Here are a small network's activations along a few directions, averaged over the inputs that share one value of a field.
Values that are neighbours, or in one group, have similar rows; names and order tell nothing.
In the rows, zero is written as 500.
Random noise pushes rows far along 17 fixed directions. That doesn't count. These rows show it; they differ only by the noise:
[388 402 489 733 602 697 462 782 418 548 504 647 522 449 599 484 660 433
 463 605 412 489 563 517 525 665 580 601]
[208 533 433 364 525 513 339 378 751 665 326 606 567 595 429 453 437 549
 549 438 360 443 628 603 482 517 405 424]
[696 591 463 540 555 504 480 801 548 398 540 451 446 359 638 511 647 483
 508 383 562 399 617 768 641 436 471 694]
[579 496 487 611 553 597 461 451 579 312 695 527 456 410 516 352 636 579
 502 601 581 551 430 449 566 537 465 308]
[604 505 522 399 398 519 491 431 613 373 651 446 667 561 599 496 647 412
 458 409 507 445 392 702 534 456 402 422]
[707 611 495 539 514 546 480 569 632 321 583 488 533 250 720 695 576 587
 573 303 462 434 620 547 642 282 590 533]
[547 428 596 635 767 601 393 537 582 640 462 432 576 471 588 567 593 303
 388 547 358 345 648 585 486 420 479 562]
[668 692 406 578 571 478 325 805 641 388 520 557 589 514 664 575 556 605
 603 347 571 396 882 538 541 477 259 378]
[559 515 521 512 447 353 538 421 448 615 613 510 348 403 693 462 470 590
 351 514 618 550 529 562 402 672 421 392]
[370 488 436 567 608 712 465 405 367 470 410 505 617 399 578 556 399 501
 576 325 439 453 489 531 572 549 403 322]
[623 386 376 517 642 554 369 653 509 431 186 380 380 619 597 550 607 478
 358 491 666 296 613 731 766 723 560 408]
[383 567 475 504 562 401 394 527 581 278 339 674 462 403 585 795 615 596
 521 326 334 301 748 476 700 455 631 724]
[580 500 605 455 425 405 509 484 505 703 539 417 524 415 664 569 540 573
 327 593 672 527 412 336 509 482 436 501]
[594 389 481 415 404 643 550 538 572 369 364 290 585 799 694 471 443 336
 513 519 342 473 522 713 356 434 331 355]
[428 314 583 406 493 693 639 462 225 347 557 355 491 506 483 481 462 311
 433 526 403 422 284 504 539 460 682 682]
[624 434 564 364 341 301 550 534 721 593 726 529 247 525 625 446 478 581
 354 609 544 509 565 555 324 466 856 642]
[409 395 537 577 551 524 576 567 491 319 616 526 463 739 694 487 372 419
 570 552 360 420 513 523 260 406 607 595]
[484 398 457 493 411 556 518 532 388 371 488 632 252 363 453 537 463 573
 439 467 306 510 766 421 455 681 762 536]
[805 308 527 608 587 585 486 468 618 469 479 356 410 380 614 497 585 460
 344 474 583 420 435 651 512 449 607 466]


Dem, 20 values:
y18: [579 405 476 568 555 326 318 476 759 587 219 576 554 497 231 471 666 557
 422 407 602 411 528 608 526 463 243 658]
y10: [470 443 454 613 529 498 415 386 514 437 472 646 585 517 351 459 442 596
 553 332 585 494 493 464 416 552 319 331]
y9: [362 324 616 367 483 659 548 426 260 258 624 484 547 355 691 621 370 480
 515 441 416 395 506 316 524 358 667 641]
y1: [462 412 471 725 703 308 428 399 530 515 364 699 309 422 424 560 639 578
 381 558 516 419 584 531 530 679 611 581]
y16: [296 536 392 491 447 570 477 486 622 665 311 596 464 547 597 487 594 430
 498 715 207 660 664 680 544 700 570 313]
y19: [541 497 420 744 473 565 697 390 500 578 255 513 432 540 399 525 348 438
 673 470 278 708 329 683 313 478 559 442]
y6: [691 328 470 641 369 638 494 628 686  88 548 583 602 594 518 427 689 489
 616 471 420 544 471 481 421 423 401 436]
y13: [550 315 493 719 516 490 547 356 573 462 660 667 583 630 175 317 594 379
 518 492 540 565 173 538 304 628 640 473]
y3: [519 291 473 550 507 587 456 347 676 347 506 590 436 564 403 346 560 555
 446 553 489 487 451 503 396 521 531 365]
y15: [347 279 508 361 545 494 398 461 285 494 587 562 525 583 607 447 473 370
 331 379 589 301 552 699 459 729 497 544]
y4: [658 576 498 308 350 442 518 671 378 355 666 426 537 594 363 471 511 444
 502 480 534 515 608 431 517 545 505 494]
y11: [442 589 513 482 633 643 511 461 487 606 441 357 676 735 639 647 354 295
 620 508 290 465 628 630 438 373 516 325]
y2: [526 353 513 510 399 405 547 584 446 419 304 478 343 673 546 440 417 533
 467 696 488 554 577 312 302 537 397 575]
y7: [453 433 451 501 474 523 567 365 539 669 472 537 472 579 566 475 332 527
 552 527 517 584 356 617 417 526 750 384]
y8: [551 353 506 368 243 682 571 716 475 419 458 480 354 330 632 473 455 656
 483 520 486 623 557 323 453 418 588 655]
y12: [395 421 589 494 407 523 613 266 432 445 675 552 366 388 564 482 512 552
 404 678 380 628 364 331 460 567 709 466]
y14: [462 525 540 579 445 238 561 386 368 358 628 675 430 599 586 558 581 522
 376 503 592 484 470 457 437 737 481 529]
y5: [363 455 464 571 596 694 375 632 428 465 432 642 635 413 336 536 631 378
 510 345 364 397 636 618 660 619 503 612]
y17: [628 620 430 517 618 518 435 680 606 429 573 499 386 495 426 448 440 471
 648 480 394 514 847 539 448 426 555 475]
y20: [484 686 537 509 478 458 557 483 365 674 542 467 531 514 510 528 504 415
 542 632 337 666 663 480 421 548 373 366]
Each value of Dem is a pair of two hidden parts, and every pair occurs once (4 first parts, 5 second parts).
Q: y3 and y16 share the first part; y3 and y11 share the second. Which value has the first part of y11 and the second part of y16?
A: y15
Q: y20 and y8 share the first part; y20 and y18 share the second. Which value has the first part of y18 and the second part of y8?
A: y5
Q: y13 and y14 share the first part; y13 and y4 share the second. Which value has the first part of y4 and the second part of y14?
A: y12

Kuvel, 20 values:
b15: [556 514 512 645 529 623 554 558 605 451 468 459 585 564 421 473 578 395
 581 535 339 579 444 551 434 414 383 487]
b5: [459 385 394 527 650 594 449 696 397 330 395 505 446 466 377 489 462 494
 599 352 562 328 492 551 678 455 722 737]
b18: [323 673 532 236 400 486 567 527 141 382 621 469 615 451 596 568 391 451
 495 288 480 393 539 549 615 557 303 607]
b14: [355 585 494 507 621 566 500 504 219 417 618 499 564 491 505 512 252 531
 618 440 562 440 545 218 504 528 491 403]
b2: [612 346 541 255 258 555 486 391 767 366 442 508 433 492 531 647 546 586
 443 608 325 505 616 373 567 356 924 491]
b9: [624 473 423 416 488 518 441 544 533 502 382 401 559 705 380 675 281 517
 550 339 514 360 642 383 451 426 721 371]
b12: [503 572 499 286 469 394 459 386 571 299 327 350 423 685 314 470 486 574
 554 621 591 494 492 338 682 376 388 445]
b10: [638 414 469 621 451 466 479 598 546 475 323 502 579 578 424 644 576 516
 479 455 574 482 408 354 476 510 541 585]
b19: [523 469 452 418 532 492 413 547 607 525 387 453 385 458 695 505 550 541
 430 512 648 441 597 654 687 582 570 441]
b11: [681 636 484 526 327 470 575 516 472 357 658 581 570 418 595 619 498 559
 583 307 409 570 636 503 343 429 383 425]
b6: [489 616 544 563 513 539 491 436 495 690 441 462 964 662 341 796 561 305
 572 376 392 440 382 429 545 339 515 444]
b4: [583 326 549 502 568 541 471 381 420 626 485 403 499 500 494 622 446 424
 344 516 476 413 534 364 481 588 747 394]
b7: [606 679 437 664 675 572 551 883 313 488 613 443 546 720 335 434 349 280
 727 396 489 422 655 692 416 417 491 626]
b3: [683 189 633 350 302 509 532 438 389 387 682 538 527 452 471 533 645 271
 215 444 353 404 532 565 372 616 671 634]
b20: [672 542 492 245 360 306 521 501 613 283 465 429 435 660 607 668 302 661
 521 332 569 347 689 442 464 282 622 559]
b13: [362 406 494 485 495 405 504 412 821 442 380 517 265 585 622 342 382 720
 586 703 470 593 457 480 336 271 507 552]
b17: [585 507 423 411 291 569 597 458 392 263 431 454 426 426 430 503 585 577
 497 426 521 583 332 503 648 579 544 460]
b16: [501 420 545 372 439 445 422 493 613 483 228 484 380 422 409 592 550 486
 393 439 296 430 768 464 518 498 434 683]
b8: [429 379 418 515 532 537 535 451 399 773 335 510 376 195 523 434 410 584
 460 331 693 527 260 728 583 632 603 641]
b1: [504 468 456 484 545 604 429 487 643 551 368 475 472 456 431 430 348 651
 615 522 548 562 547 319 421 298 485 432]
Each value of Kuvel is a pair of two hidden parts, and every pair occurs once (4 first parts, 5 second parts).
Q: b17 and b1 share the first part; b17 and b9 share the second. Which value has the first part of b9 and the second part of b1?
A: b13
Q: b2 and b3 share the first part; b2 and b12 share the second. Which value has the first part of b12 and the second part of b3?
A: b19
Q: b5 and b6 share the first part; b5 and b8 share the second. Which value has the first part of b8 and the second part of b6?
A: b11

Liber, 13 values:
p3: [419 481 575 356 243 254 559 419 544 663 607 628 503 459 475 492 603 468
 343 434 421 542 433 642 371 616 474 705]
p1: [499 378 594 401 138 472 586 338 574 561 409 624 817 468 193 706 604 360
 496 305  65 614 457 387 226 290 433 743]
p2: [409 630 417 535 650 607 443 760 693 588 418 525 726 594 723 676 452 476
 707 283 517 337 471 736 606 266 664 650]
p9: [496 523 543 512 484 448 547 555 348 381 495 493 537 438 513 662 534 457
 468 276 464 346 472 581 537 433 504 785]
p12: [713 551 412 638 621 654 572 443 436 406 690 458 274 272 435 488 463 609
 551 485 604 566 403 487 697 547 979 304]
p7: [726 598 406 386 446 597 624 412 550 119 503 274 188 213 615 420 202 704
 735 388 455 630 589 473 520 178 475 381]
p13: [328 416 542 784 693 589 459 404 535 650 164 561 695 601 515 677 590 398
 527 652 333 510 384 381 513 468 484 484]
p6: [496 606 540 765 548 498 440 204 538 510 513 676 681 324 326 608 691 582
 546 608 465 674 396 124 578 499 359 206]
p4: [624 254 555 295 342 418 423 458 595 441 372 362 470 751 463 372 610 462
 219 615 628 381 459 564 431 639 266 481]
p8: [346 511 487 420 316 360 512 491 326 481 416 731 607 560 358 639 415 451
 528 189 310 460 716 584 320 660 315 632]
p10: [367 492 452 378 579 483 361 528 693 606 434 510 473 544 350 357 432 629
 492 557 672 407 504 376 604 470 566 524]
p11: [554 116 471 422 530 847 452 434 377 283 658 440 465 405 410 329 341 553
 489 382 725 409 292 346 516 503 853 386]
p5: [383 566 563 392 548 270 451 461 536 662 705 605 528 795 335 458 460 337
 471 554 425 412 671 535 307 576 598 601]
Liber is arranged as a line.
Q: A walk along Liber starts at p1 and steps to its neighbour p13. Put p9, p4, p11, p5 in the order it reaches them.
A: p5, p11, p4, p9
Q: List every value one step from p3, in the order listed.
A: p7, p10
